A small network was shown many inputs. Here are its activations along a few directions, one row for each input.
In each table, some parts of the input vary, and every possible input appears once, in random order.
Descriptions start from the smaller parts, as in this example, which fits no table here: one of 2 separate values, together with either a single point or one of 9 places along a line or (one of 5 places around a ring, together with one of 6 places along a line).
Shared parts are said once, and a part with two or three values counts as separate values.

Other details of the inputs shift rows strongly along two fixed directions, in all tables alike. That doesn't count.
These rows show it; all are for the same input, with only those details redrawn:
[-13  -3  -4  -5   0   1  10   7   2   6   5]
[ 27 -33  -6  16 -43 -44 -26  11 -35  31 -50]
[-57  25  55  46 -16 -14 -40 -82  20  -6 104]

A family of inputs:
x1: [-13  -3  -4  -5   0   1  10   7   2   6   5]
x2: [  0   5  -5 -12  -6  11   4   3   6   9   6]
x3: [ -6   6  -6  -3 -10   5   8  12   3  -6   6]
x4: [  7  -4  -8 -13   6   3   6  -4   4   4  10]
x5: [-11  -7  -9 -11   3  11  -4   0   4   1   0]
x6: [ -2   3  -9 -12  -6  14  -3   3   7   1   4]
x7: [ 2  3 -6 -4 -2  2  5 15 -1 -9 12]
x8: [  8   2  -5 -13   2   8   1   6   2   6  13]
x9: [ -7   0 -10  -4  -7  -1  13   2   5  -9   3]
x10: [ -7  -8  -9  -6   9   5  -4   8  -3 -11   6]
x11: [  6   0  -8 -12   2  11  -6   6   3  -2  10]
x12: [-3  7 -5 -6 -8  3 11 10  5  6  8]
x13: [ -6  23  20   2  19   4   3 -10  11 -10 -12]
x14: [ 14  15   7   2  21   3   8   7  -7  -8 -20]
x15: [11 16  6 12 20 12 10 -1 -9 -8 -6]
x16: [  3  15  -3  21  15  15   6  -3   6   1 -14]
x17: [  1  20   5  13  12  13  12  -5  -5  -5 -13]
x18: [ -1  -2  -9 -13  -2   5   9  -7   8   6   3]
x19: [-10  -5  -5 -12   3   8   3   0   3   9   3]
x20: [  3  12  21   0  16  11   8  -3  11  -8 -20]
x21: [ -1  -8  -4 -12  11   6   0   3  -1   6   9]
x22: [ 5  4 -4 -6  0  0  8 13  1  3 15]
x23: [ 4 -2 -7 -7  4 -5 13  3  3  0 12]
x24: [ 25 -36 -11  16 -43 -37 -38   9 -36  17 -55]
x25: [  2  -4 -13  -7   4   2   2   1   3 -14   7]
x26: [-4 -6 -4 -6  9 -2  7 10 -2  3 11]
x27: [ -4  -5  49  69 -58 -62 -75 -81 -16   1  56]
x28: [  6  -6 -12 -13   6   6   0  -4   5  -4   7]
x29: [12 12 -3 19 25 14  5  1  3 -3 -6]
x30: [-16  -4  -6  -3  -2   2   7   9   0  -6   2]
x31: [ 42 -29 -10  15 -42 -37 -40  15 -36  14 -45]
x32: [ -6   5 -10  -7  -8  10  -1   8   4  -8   3]
x33: [-7 -6 -5 -3  6  0  4 12 -4 -9  9]
x34: [ 12   9  21  -1  24   9   6   0   7 -11 -13]
x35: [ -7  -2 -13  -7  -4   4   5  -2   6 -11   0]
x36: [ -1  22  10   4  15   6   9  -3   0  -7 -18]
x37: [  5   5  26   4  13  12   8  -4  14  -9 -20]
x38: [ 36 -30 -10  15 -47 -46 -19   5 -29  28 -50]
x39: [ 10   5  28   4  22  11   5  -5  13 -14  -5]
x40: [ -3  -3 -13 -13  -2   8   2  -7   9  -1   0]
x41: [  8  16  16  -1  26   1   2   0   4 -11 -14]
x42: [ -3 -10  -8 -12  11   9  -6   3   0  -2   7]
Describe the family of inputs behind these rows. -> one of 2 separate values, together with either one of 6 places along a line or (one of 3 separate values, together with one of 5 places around a ring)
Changing only the choice among 2 separate values turns x3 into x7. The same change can be made to x40. Which row results? -> x28
Changing only the choice among 2 separate values turns x1 into x26. The same change can be made to x6. Which row results? -> x11
Which other rows does x20 become when the place on the line of 6 takes its other values? List them by row number. -> x13, x16, x17, x36, x37

A family of inputs:
x43: [  1  -3 -18 -11  -3   5  14  14   2   0  -3]
x44: [  0  -5 -16 -14  -2   6  13  11   5   1  -6]
x45: [ -1  -8 -14 -10   3   6  12  17  -1   5  -1]
x46: [ 19   4  -4  -5  21   8   5  12   1  -8 -10]
x47: [ 11   4   4  -6  17  10  13  10   1  -3 -21]
x48: [  4  13   4  -2  10  10  15  13   5   0 -26]
x49: [ -1 -10  -9 -16   2   3  10  16   3  -1  -4]
x50: [  0   1 -20 -10  -2   4  13  15  -3   1  -1]
x51: [  2  -5 -14 -11   0   2  16  15   1   3  -1]
x52: [ 14   3   2  -7  19  10  10   7   0  -6 -16]
x53: [-65  34  34  16  14  25 -10 -63  41 -22 110]
x54: [ -1  -4 -16 -10   4   4  11  19  -6   6   1]
x55: [ -2  -9  -8 -20   5   3   7  13   2   0  -6]
x56: [ 17   3  -2  -6  21  10   7  10   1  -8 -12]
x57: [ 15 -24  23  36 -50 -50 -60 -36 -27  28  -7]
x58: [ 34 -11  30  54 -44 -50 -71 -43 -29  10 -11]
x59: [ 15   6  -4  -4  17  12   3   7   2 -11 -12]
x60: [  5  11   8  -4  14   7  16  15   4   2 -24]
x61: [  2  -1 -16 -11   1   1  15  17  -4   3   1]
x62: [ -6   8  -1   7  15   4  18   7   0  -6 -22]
x63: [ 18 -25  21  39 -55 -53 -56 -27 -29  18  -4]
x64: [ -1  -9 -12 -13   4   6  11  14   2   6  -4]
x65: [  2  10   5  -1  11  12  13   8   4  -2 -22]
x66: [  1  -5 -11 -19   3   2  13   9   3   5  -6]
x67: [ -3  -3 -18 -12  -1   4   8  19  -4  -4  -1]
x68: [  2  -7 -12 -14   1   3  15  12   4   4  -3]
x69: [ -1  -4 -15 -18   0   5  11   8   4   3  -8]
x70: [  5   8   9  -3  15   8  15  10   3  -1 -21]
x71: [ -3  -6 -15 -16   3   9   6  10   3   6  -8]
x72: [ -1  -4 -14 -13   2   2  10  20  -5  -2   1]
x73: [ -2   5   2   6  16   0  20  11  -2  -3 -23]
x74: [ -2  -6 -15 -12  -2   6   9  17   1  -4  -3]
x75: [ -2  -6 -18  -9   0   9  10  15   0   3  -3]
x76: [ 34 -15  35  54 -49 -52 -69 -46 -33  15 -23]
x77: [ 15 -24  20  33 -55 -50 -62 -35 -26  19 -11]
x78: [-65  34  37  13  13  22 -10 -62  41 -29 111]
x79: [-57  51  55  27  27  29 -10 -74  42 -33 102]
x80: [ -3  -2 -20  -9   1   7   9  17  -5   4  -1]
Describe the family of inputs behind these rows. -> one of 2 separate values, together with either a single point or one of 6 places along a line or (one of 3 separate values, together with one of 4 places along a line)
Changing only the choice among 2 separate values turns x80 into x54. The same change can be made to x75. Which row results? -> x45
Which other rows does x51 become when the choice among 2 separate values takes its other values? List them by row number. -> x43
